Here are a small network's activations along a few directions, averaged over the inputs that share one value of a field.
Related values have similar rows: they may be neighbours, one step apart, or belong to one group.
(in the rows, 500 means zero)
Strong random noise was added to every row along 2 fixed directions; ignore it. To show where, here is one row again and again, with new noise each time:
[409 361 600 477 471 457 555 451 435 556 339 487 391 344 416 583 470 443]
[550 507 451 676 440 479 327 480 537 534 524 552 702 399 639 625 542 555]
[439 340 473 625 383 598 331 495 496 514 205 586 641 260 509 604 369 517]
[480 438 534 567 463 455 457 462 482 548 447 511 529 380 523 603 517 494]


NAGE, 15 values:
nefak: [415 558 564 569 585 494 547 533 596 491 710 530 351 576 612 511 573 459]
kedod: [560 455 405 468 499 608 437 506 370 486 299 569 596 380 389 458 414 676]
disus: [474 634 410 667 513 526 523 541 637 442 568 542 606 590 547 470 547 368]
lagan: [491 357 619 320 438 526 601 485 396 588 455 436 344 473 388 547 546 564]
miked: [490 395 540 478 418 430 659 544 466 529 250 535 441 334 310 469 393 363]
miza: [516 545 540 252 640 407 658 397 397 507 685 372 329 677 429 401 588 531]
gul: [457 616 404 406 570 584 586 517 455 562 570 452 394 609 446 380 495 549]
gesed: [376 372 663 371 577 400 546 459 517 483 498 488 263 554 495 543 489 409]
fud: [769 722 361 665 549 333 242 569 587 400 903 476 855 636 635 400 751 592]
kam: [438 567 463 490 453 686 476 524 528 535 591 502 453 543 565 509 482 564]
veb: [565 626 460 485 505 529 395 379 461 582 677 511 566 669 622 580 530 559]
sev: [429 479 407 535 548 605 532 633 554 371 395 447 512 526 492 313 448 467]
vato: [473 360 620 493 374 515 495 476 462 551 284 523 418 376 429 574 433 455]
kotuz: [456 387 531 317 529 500 747 513 408 466 247 435 325 488 318 346 296 414]
tarav: [494 512 616 407 530 437 608 520 586 363 432 509 439 527 420 528 416 385]
A value of NAGE combines one of 3 hidden first parts with one of 5 second parts; all combinations occur once.
Changing only the second part turns veb into kotuz. kam has the same second part as veb; what does that change turn kam into? -> sev
Changing only the second part turns tarav into gesed. disus has the same second part as tarav; what does that change turn disus into? -> nefak

PATAK, 24 values:
femi: [503 471 518 533 479 546 392 496 519 503 678 475 498 490 618 616 569 638]
kas: [514 477 357 382 500 678 425 480 368 506 282 536 531 490 475 369 300 610]
fisir: [543 465 472 492 455 449 392 468 375 578 575 481 492 500 570 541 581 598]
fifo: [643 628 313 706 534 508 309 549 448 499 549 529 770 492 556 452 517 607]
lafut: [303 385 480 602 437 637 301 532 618 463 178 645 522 428 655 508 430 517]
zod: [407 569 537 642 423 463 382 539 591 600 632 614 644 552 687 679 547 433]
vizip: [490 424 624 105 617 462 875 496 334 472 410 362 225 557 138 371 467 424]
fofiz: [507 331 591 496 451 511 471 396 372 484 117 537 504 261 303 655 326 455]
turef: [541 507 502 391 492 536 596 479 375 615 633 428 447 575 432 430 624 611]
noliv: [545 542 522 622 425 400 469 520 686 483 493 636 598 426 643 647 516 440]
seri: [486 488 400 521 521 620 566 674 654 376 407 479 537 520 494 421 330 436]
dula: [517 487 591 300 547 331 812 520 438 477 532 370 237 671 315 243 477 353]
bogem: [498 412 583 563 384 593 335 440 349 602 287 543 605 346 547 628 309 572]
tuli: [556 572 397 564 490 392 551 601 531 407 530 527 689 468 500 431 598 539]
non: [745 569 357 631 452 363 320 474 510 511 660 476 766 527 647 545 675 632]
novut: [392 413 647 508 527 377 606 519 570 501 507 415 480 479 509 446 593 357]
tinat: [664 474 516 548 475 393 396 549 591 502 564 494 625 485 536 478 599 454]
kevi: [607 771 314 537 660 547 405 416 581 504 966 469 632 804 699 498 650 633]
par: [486 618 541 522 605 377 682 467 598 412 717 450 405 639 480 414 712 405]
git: [467 556 469 517 482 746 401 526 477 527 518 484 460 476 566 498 501 555]
pudak: [656 609 503 633 367 375 370 561 580 442 544 595 755 378 611 667 507 512]
ledeb: [398 589 549 530 599 500 612 491 571 506 653 406 268 609 397 461 570 436]
kiz: [388 593 413 495 675 553 582 450 567 379 605 524 390 633 554 429 446 483]
tupe: [501 469 516 564 402 571 334 396 520 630 595 609 535 425 590 668 449 534]
A value of PATAK combines one of 4 hidden first parts with one of 6 second parts; all combinations occur once.
Changing only the second part turns tupe into zod. femi has the same second part as tupe; what does that change turn femi into? -> lafut
Changing only the second part turns fifo into par. fofiz has the same second part as fifo; what does that change turn fofiz into? -> noliv
Changing only the second part turns kas into kevi. turef has the same second part as kas; what does that change turn turef into? -> git
Changing only the second part turns non into novut. vizip has the same second part as non; what does that change turn vizip into? -> seri

GAREG, 15 values:
vikis: [600 406 661 453 528 332 546 413 362 592 614 471 359 432 390 646 665 550]
nesem: [290 393 503 443 471 602 639 598 633 410 158 523 403 472 411 426 345 363]
rifa: [710 599 316 626 428 588 190 533 452 451 491 495 919 522 620 420 536 761]
bezi: [585 603 592 586 488 258 574 587 645 509 705 551 508 534 545 539 654 427]
fiz: [576 374 479 485 373 554 357 430 382 601 334 507 622 347 630 635 311 540]
nipi: [454 572 291 530 548 715 306 578 634 373 549 491 656 578 543 329 444 608]
rov: [268 221 493 642 390 662 282 564 573 567 137 668 530 223 519 568 270 461]
fova: [463 593 558 613 541 399 540 487 661 425 642 575 583 567 635 511 499 392]
dafol: [482 496 637 582 390 563 320 490 502 520 500 590 512 407 629 610 526 558]
fulu: [314 311 491 461 443 758 561 593 551 317 103 485 519 400 362 417 165 373]
sabot: [600 488 402 474 383 618 418 369 362 632 410 603 602 440 454 597 400 598]
vogep: [542 468 516 692 448 392 383 500 589 474 405 585 638 337 511 634 549 398]
tif: [441 450 230 587 465 784 248 609 646 328 186 560 735 429 509 369 276 530]
zolof: [507 532 465 387 547 580 653 432 308 572 469 446 362 514 397 501 531 611]
nat: [487 382 265 570 420 799 312 600 398 446 135 577 695 440 450 343 273 610]
GAREG is arranged as a ring.
Which values are neighbours of bezi? Give them in the order they are listed. -> fova, vogep
Which values are neighbours of nipi? Give them in the order they are listed. -> tif, nat
Which values are neighbours of fiz? Give them in the order they are listed. -> vikis, sabot

LON, 13 values:
finor: [449 686 432 361 634 593 618 384 360 611 872 319 398 605 524 472 528 614]
sot: [603 529 535 576 461 490 515 660 692 242 459 448 649 444 577 423 393 378]
biz: [540 635 492 617 462 493 462 502 469 530 402 463 570 459 646 464 565 529]
gal: [355 186 451 269 496 740 630 523 355 470  28 477 304 388 182 406 230 527]
fofa: [646 490 542 640 405 415 503 417 459 576 523 610 662 349 359 728 552 528]
sitof: [464 493 719 532 407 410 500 464 511 708 744 455 390 520 589 634 765 547]
zasek: [273 399 422 461 426 714 494 536 777 431 236 624 477 480 484 519 235 358]
lovif: [316 496 566 410 546 453 621 475 576 437 400 429 377 510 369 389 461 287]
fas: [332 519 589 495 609 414 641 622 616 403 440 609 225 513 334 317 565 381]
zopod: [648 591 423 420 726 404 439 458 374 447 870 251 442 669 578 439 800 636]
vita: [329 274 800 333 450 416 664 396 297 568 215 511 181 346 252 560 383 307]
kame: [605 352 514 573 464 415 266 461 430 501 371 714 615 372 708 716 344 557]
tise: [679 555 242 498 434 567 483 568 416 599 518 511 728 697 510 363 492 669]
LON is arranged as a tree with 4 forks.
Fewest steps between tise and finor? -> 2
Which values are neighbours of kame? Give them in the order they are listed. -> vita
Which values are neighbours of lovif? Give them in the order they are listed. -> sot, biz, zasek, fas
Which values are neighbours of zopod? Give them in the order they are listed. -> gal
